These are the activations of a small network on made-up records, seen along a few directions, one row for each record.
After each row come some of the record's fields: E, N, G, V, U, W.
A field that a record lacks is left out.
Other fields move the rows too, some of them a lot.
Strong random noise was added to every row along 10 fixed directions; ignore it. To show where, here is one row again and again, with new noise each time:
[ -66 -151 -120    2   31  -63    4  165 -107  -23  281   -6 -165  140
   52 -107  -95  139  141  -56  224  -38  -31 -131]
[ -16 -357   55 -201  -52 -250 -270 -193  280   37 -380  489  349 -236
   -4  141 -167   55  106  169 -262 -225  146 -159]
[ 123 -238    3 -206  -11  176  118 -252 -143 -234 -497  149  153 -269
 -206  264  -50 -198   88  -94   18 -172   15   47]
[ -80   53  -80  651  -59 -151  306 -419 -191  -78  139   14  201 -108
  126  234  145  158 -254  185  257    4  325   89]
[-341  206 -243 -511  274 -119 -288  228    9   73 -546 -169  -63 -142
 -105 -687  -74  340 -252 -118 -375  119   36  -86]
[ -29 -150 -173  266   39  126  322 -385 -451 -210 -177  -79  -20 -177
 -120  246  122  -86  -41  -57  371 -146  206   12]
[-122 -228    3  -54 -124  138 -110    6 -218  -20   96 -160 -308   46
 -126 -193   21  -63  173 -204    5 -133  -10 -163]
[-192  314  251  -13 -127 -116 -250  -29   16  129  176  -92 -265 -162
 -428 -215 -348  425  171  -67 -329   -7  182 -168]
[-287 -185 -317  227  -79 -218 -124  -78   51   58   44 -275 -125  -11
  310 -504  309  -90  179   16 -102  196  257 -342]
[ 124  194  -49  191   49 -101   99  -92 -208  126  -40  181  343 -165
   13    5  210  251 -456   84   74  210  295  136]
[ 218 -405  132   68 -436   10 -308   96   37  249  453   84  -61   68
  148 -248  344 -303  382 -114 -160  208  152 -339]
[   6 -134  -28  280 -144 -178  125 -135  -59  -55  242   55   86   39
  203    9  -75  165   87  100  220  152  126 -124]

[  75   -4   35   36  123  178   57   14 -258    8   73   85 -108   40
 -140  234  105   23 -361  -13   59 -311 -123  208]
E=e3 N=n1 G=g3 V=v2 U=u2 W=w1
[  39 -126  265  353 -399  156  -21  -67 -157   20  314 -191  -27  190
  223 -171  176  -41 -242 -117 -158  139 -172  168]
E=e3 N=n1 G=g1 V=v1 U=u4 W=w2
[-144    4  259   -8 -249   72  200 -649 -127 -284 -610 -210   45 -187
  -39   54 -360  109  -87   93  -76   53   15  -29]
E=e3 N=n2 G=g1 V=v1 U=u1 W=w1
[-159 -166  -34  122 -166  191  515 -253 -149 -548 -321 -503   45  228
  401  -54 -303 -158  122 -128  429  274 -369  130]
E=e1 N=n8 G=g2 V=v3
[ 230  293  383  -41  -37  480   69  224 -491  250  252 -127  -30  234
 -271  111  139  -14 -546 -311  188  -76 -211  443]
E=e1 N=n8 G=g2 V=v3
[-203 -117  344  277 -324  173  127 -587 -248  -84 -304  -91  141   38
  -20  162 -111   12 -368   16   97 -167   40  168]
E=e1 N=n8 G=g1 V=v2
[-102 -200 -330 -267  262  277   35   21  -97 -126 -517 -116  -16  -94
  -89  -40  380 -462  -71 -186   -5 -227  -20   66]
E=e1 N=n2 G=g3 V=v1
[ 246 -354  -70 -354   28  186   71  350  161  -77 -139  289  371  274
  318  111  153 -370  -76  -78  274   35 -291  188]
E=e1 N=n5 G=g1 V=v3
[ -51 -175 -141  362  -79   89  219 -370 -518 -107  -83 -151  -42 -110
   17   37  213  -37 -128  -88  289    7  202  -37]
E=e2 N=n1 G=g1 V=v3 U=u4 W=w3
[ 245  119 -140 -124   13  149  249  410 -327   17  431 -293 -201  280
  140 -350   48   47  114 -203  514  564 -100  -83]
E=e3 N=n2 G=g1 V=v2 U=u1 W=w1
[ -11   95 -250  147  206 -120  301  -34  528 -376 -108  -57   68  -87
  231  335   -1 -270  234  226 -120 -122 -207  180]
E=e3 N=n2 G=g3 V=v2 U=u4 W=w2
[ 511 -233  -79 -430  161  269   74  359 -130   45 -324  159  388   78
  229  145  284 -481 -103 -188  191  125 -358  272]
E=e1 N=n5 G=g2 V=v2
[ 303 -227   61  -41  -35  290  286   45 -284 -273  -28   84   58  144
  102  302    8 -121 -218  -88  263  -88 -401  337]
E=e3 N=n6 G=g2 V=v2 U=u2 W=w1
[-285   -2 -523  414  466 -490  162 -287 -149  158  -81    0   74 -145
  131  228  -26  144  213  280  619 -148  505 -330]
E=e1 N=n8 G=g1 V=v1
[ 298  167   61  247  139   12   24  494  487  230  606  369  403  238
  147  483  361 -336 -101   71   36 -185 -116  422]
E=e1 N=n8 G=g2 V=v3
[ -50   75  270  401 -283  203   70   88  210  -33  513 -463 -209  306
  193   44   84 -399  257 -143 -104  -61 -317  181]
E=e1 N=n8 G=g2 V=v3
[ -20  644 -258   67  515 -194  120   -9 -349   66   -1   35 -194 -399
 -556  113 -142  608 -220  104   73  -13  337   25]
E=e2 N=n1 G=g3 V=v2 U=u2 W=w1
[-505  -57 -166   15  -46 -415 -352 -178  630  102 -323 -296  -27 -143
  210 -437  -80 -187  611  124 -475   71  243 -484]
E=e1 N=n8 G=g1 V=v3
[-137  409  -37  351   95 -218  281  186   -2   10  557 -199  -35  289
  163  -66 -323  478  -33   93  461  295    2   52]
E=e1 N=n5 G=g2 V=v3
[ 247  331  454  224 -427  322    1   10 -344  223  370 -192   34   62
 -171 -208  256   35 -309 -243  -80  487  133  176]
E=e1 N=n2 G=g2 V=v3
[ 251 -172  254 -233 -203  180 -304  135   56  273  -63  108  158   27
   15  -85  251 -337  -34 -137 -298   45 -106   37]
E=e1 N=n8 G=g3 V=v2
[ -93   59 -255   50  154  208  312  -61 -426 -170   88 -456 -466   62
  -94  -44   61 -131  202 -141  466  -31   22 -137]
E=e2 N=n2 G=g3 V=v1 U=u1 W=w1
[ -14  724  142  -64  144   30  261  196  362 -177 -186 -226  282  -13
  -31    7 -292  180 -232   -4 -203  274 -252  477]
E=e1 N=n5 G=g1 V=v3
[ 240 -651  116   66 -276  -52  -64 -244   96  -17 -133  442  441  116
  567  276  230 -293 -238  235  -28 -120 -159   33]
E=e2 N=n1 G=g2 V=v3 U=u4 W=w3
[ 272   81  -96  -82  235    4  239   10 -313   55 -290   44  346  -54
  113  194  -20    4 -176  -17  404  193  -49  167]
E=e1 N=n8 G=g2 V=v2
[ 304  381  -12 -541  330  242  408  394  243 -437 -235  141  179  -18
 -206  318 -400   69  -57  -52  111   75 -442  442]
E=e3 N=n2 G=g3 V=v1 U=u1 W=w1
[ -17  -39  281 -269 -257   55 -366  349   56  191  361  -28 -262  266
   -5 -456 -118  216  -25 -121 -270  151 -177 -132]
E=e3 N=n2 G=g2 V=v3 U=u2 W=w1
[-170   87 -218  -53  298 -169 -220  127 -108  222   66  214 -103 -162
 -351  -53   15  285  -15   15   73 -209  369 -172]
E=e2 N=n2 G=g1 V=v1 U=u1 W=w1
[  34  -14  180 -322 -186   59  103 -223   99 -258 -541  -71  205  -25
  196 -180 -289   56 -133   22 -219  304 -240   54]
E=e2 N=n1 G=g2 V=v3 U=u3 W=w2
[-162   74   85   56  -69 -227   17 -254  -16  -73  -23  -88 -133  -78
  -22  -46 -458  355  203  145   35   77   81 -236]
E=e2 N=n1 G=g1 V=v1 U=u1 W=w1
[  43 -222  258  -65 -404  143  -78 -352 -476  196 -241 -232   23   38
   97 -332   38  -62  -42 -157  153  376  160 -276]
E=e1 N=n8 G=g1 V=v3
[-331  -46 -352  -50  186   44  -59   65  -21  -55    9 -221 -433   63
  -42 -288  284  -74  -54   -7  -33 -204   92 -166]
E=e3 N=n2 G=g3 V=v1 U=u1 W=w3
[ -31 -287 -481  165    7  -35  382 -334  -43 -362 -188 -170  -80  -91
  295  -10  307 -354  331  128  358  254  249 -335]
E=e3 N=n2 G=g3 V=v1 U=u1 W=w3
[  -2  -93 -229 -505  274  -54  -74  172   57 -240 -244  108 -309 -233
 -340    9 -391  129  481  -56 -113 -176 -152 -206]
E=e2 N=n1 G=g3 V=v2 U=u4 W=w3
[-491   63 -360  269  499 -423 -214   15 -203  405   32   69    3   16
  -14  -55   16  437 -296  152  294 -401  374 -155]
E=e1 N=n8 G=g2 V=v3
[  55  553  189  215  -21  147  142  242 -325  140  717  -83 -287  201
 -306  -61    8  485 -413  -61  233  160  107  156]
E=e3 N=n2 G=g3 V=v1 U=u1 W=w1
[-323  191  -37   17  287  -42   41  172   10   15  302 -191 -397  206
 -239  156 -418  196  240  -41  299 -429 -126  -32]
E=e1 N=n8 G=g2 V=v3
[   5   59   75  175   61  -92 -206   90  277  330  210  319  225   26
  -67  302  236 -153  -98  106  -61 -302  197   88]
E=e5 N=n5
[  36 -139 -131 -353  281  179    0   82  -89 -102 -296   36 -211  -50
 -167  207   19 -188    4  -46   11 -430 -200   54]
E=e3 N=n2 G=g2 V=v3 U=u2 W=w1
[-739  108   96  133   30    0 -180  -46  374 -111  -24 -364 -336  219
  -65 -175 -267  105 -118    3 -361 -574 -229  140]
E=e1 N=n8 G=g3 V=v1
[ -43  120 -343  -99  198 -278  -59  110  119   69 -421  -76  385  -36
  556 -614  315  217 -631  188 -331  455  -35  103]
E=e2 N=n2 G=g3 V=v2 U=u2 W=w1

Here are new rows. What are their fields?
[-212   78 -180   -2  261 -142   53 -386 -276   50 -419  108   -8 -255
 -216  118  -47  294 -283  199  190 -216  398 -153]
E=e3 N=n2 G=g3 V=v1 U=u1 W=w1
[  11  -66 -198 -372  116  370  111  294 -455 -203  -46 -365 -505  167
 -130 -361   60  -39  -33 -329  191   77 -308   13]
E=e3 N=n2 G=g3 V=v2 U=u2 W=w1
[ 365  355  489  245 -338  146  -67 -130 -226  123  218  344  258 -273
 -401  113  105  399 -608  -18 -450  219  150  369]
E=e2 N=n1 G=g3 V=v2 U=u4 W=w3
[-146   97  -19 -444   28  557  292  152 -227 -374 -556 -672 -168  206
   22 -359  -53 -320 -155 -442   85  144 -518  305]
E=e1 N=n8 G=g1 V=v3
[-111 -349  -44   -3  115  -54 -168 -124  -93  147 -294  167  192  -29
   13  213   20 -170    4  -17  123 -396   33   -7]
E=e1 N=n8 G=g2 V=v2
[ 390 -310  -30 -230 -148   49  127  158  140 -187   -2  233  238  134
  449   25   93 -205    0   74   64  328 -286   43]
E=e2 N=n1 G=g3 V=v1 U=u4 W=w3
[-239   29 -118  290  -44 -252   93 -261  173 -130  -42  -41   67  -41
  216  -93  -58  191  -81  232  -55  127  173 -106]
E=e3 N=n1 G=g3 V=v1 U=u2 W=w1
[-144  130 -154  103  101 -128  340  222  178 -314  388 -326 -253  304
  290  -52 -456  158  397   40  387  140 -309  -42]
E=e2 N=n1 G=g1 V=v1 U=u1 W=w1
[-101 -109  284 -311  -61   14 -297 -110  232   43 -382  166   62 -153
 -306  176 -360  -83  299  -58 -287 -327  -44  -63]
E=e1 N=n8 G=g2 V=v3
[ 115 -222  319 -255 -185 -125 -340  303  315  174  269  375  169  237
   81   -2 -350  140  173   18 -137   -9 -250  -66]
E=e1 N=n8 G=g3 V=v2
[ -51  179  583   73 -312  283  -33  -91  373  -87  -10   36  162   93
 -212  317 -184 -160 -189  -57 -388 -325 -276  473]
E=e1 N=n8 G=g1 V=v2
[  -9  210  180 -106 -110  358  229  452 -272 -294  477 -295 -374  504
   74 -243 -238  321 -393 -259  178  156 -622  365]
E=e2 N=n1 G=g2 V=v3 U=u4 W=w3
[ -11  -10  -56 -282  212   23  -90  105  -41  -80 -123  276 -110 -164
 -384  148 -213  218    5  -41  -89 -324  -37   31]
E=e2 N=n1 G=g3 V=v1 U=u4 W=w3
[ 116  385   24    7   78  114  258   33  -47 -196  124 -125 -230  -64
 -233  129 -111  132   -5   19   41   92  -66  145]
E=e3 N=n2 G=g3 V=v2 U=u2 W=w1
[ 150  128  -37 -463   39  -68  166  138 -300 -122 -271   33  142  126
  234 -448 -327  618 -486   63  222  644 -186    2]
E=e3 N=n2 G=g3 V=v2 U=u1 W=w3
[-421  -84 -172  402   31  -73  -35  -87 -290  241  195 -418 -183  314
  318 -330  258   -3 -242  -35  291  -73  107 -105]
E=e1 N=n8 G=g2 V=v3
[ 176 -264  301  -30 -321  297  300 -327 -261 -226 -258  -33  224   82
   44  286 -219 -227   69 -139  394   95 -141  104]
E=e1 N=n8 G=g1 V=v3
[ 355  525   20  -63   73    1  127  235 -333  162  459   49 -181  -92
 -353  -62   -9  402  -14  -28  241  495  259 -112]
E=e3 N=n2 G=g3 V=v2 U=u1 W=w3
[-131  -14 -259 -281  355 -367 -211  580  254   74  177   54  -54  245
  291 -328 -324  404   72   66  -34   15 -324  -72]
E=e3 N=n2 G=g2 V=v3 U=u2 W=w1
[-153  369  -65  253  131 -443  -97 -117  530  135 -106    7  264 -301
   -2   74 -129   72  321  240 -290  102  309  -87]
E=e1 N=n8 G=g2 V=v2
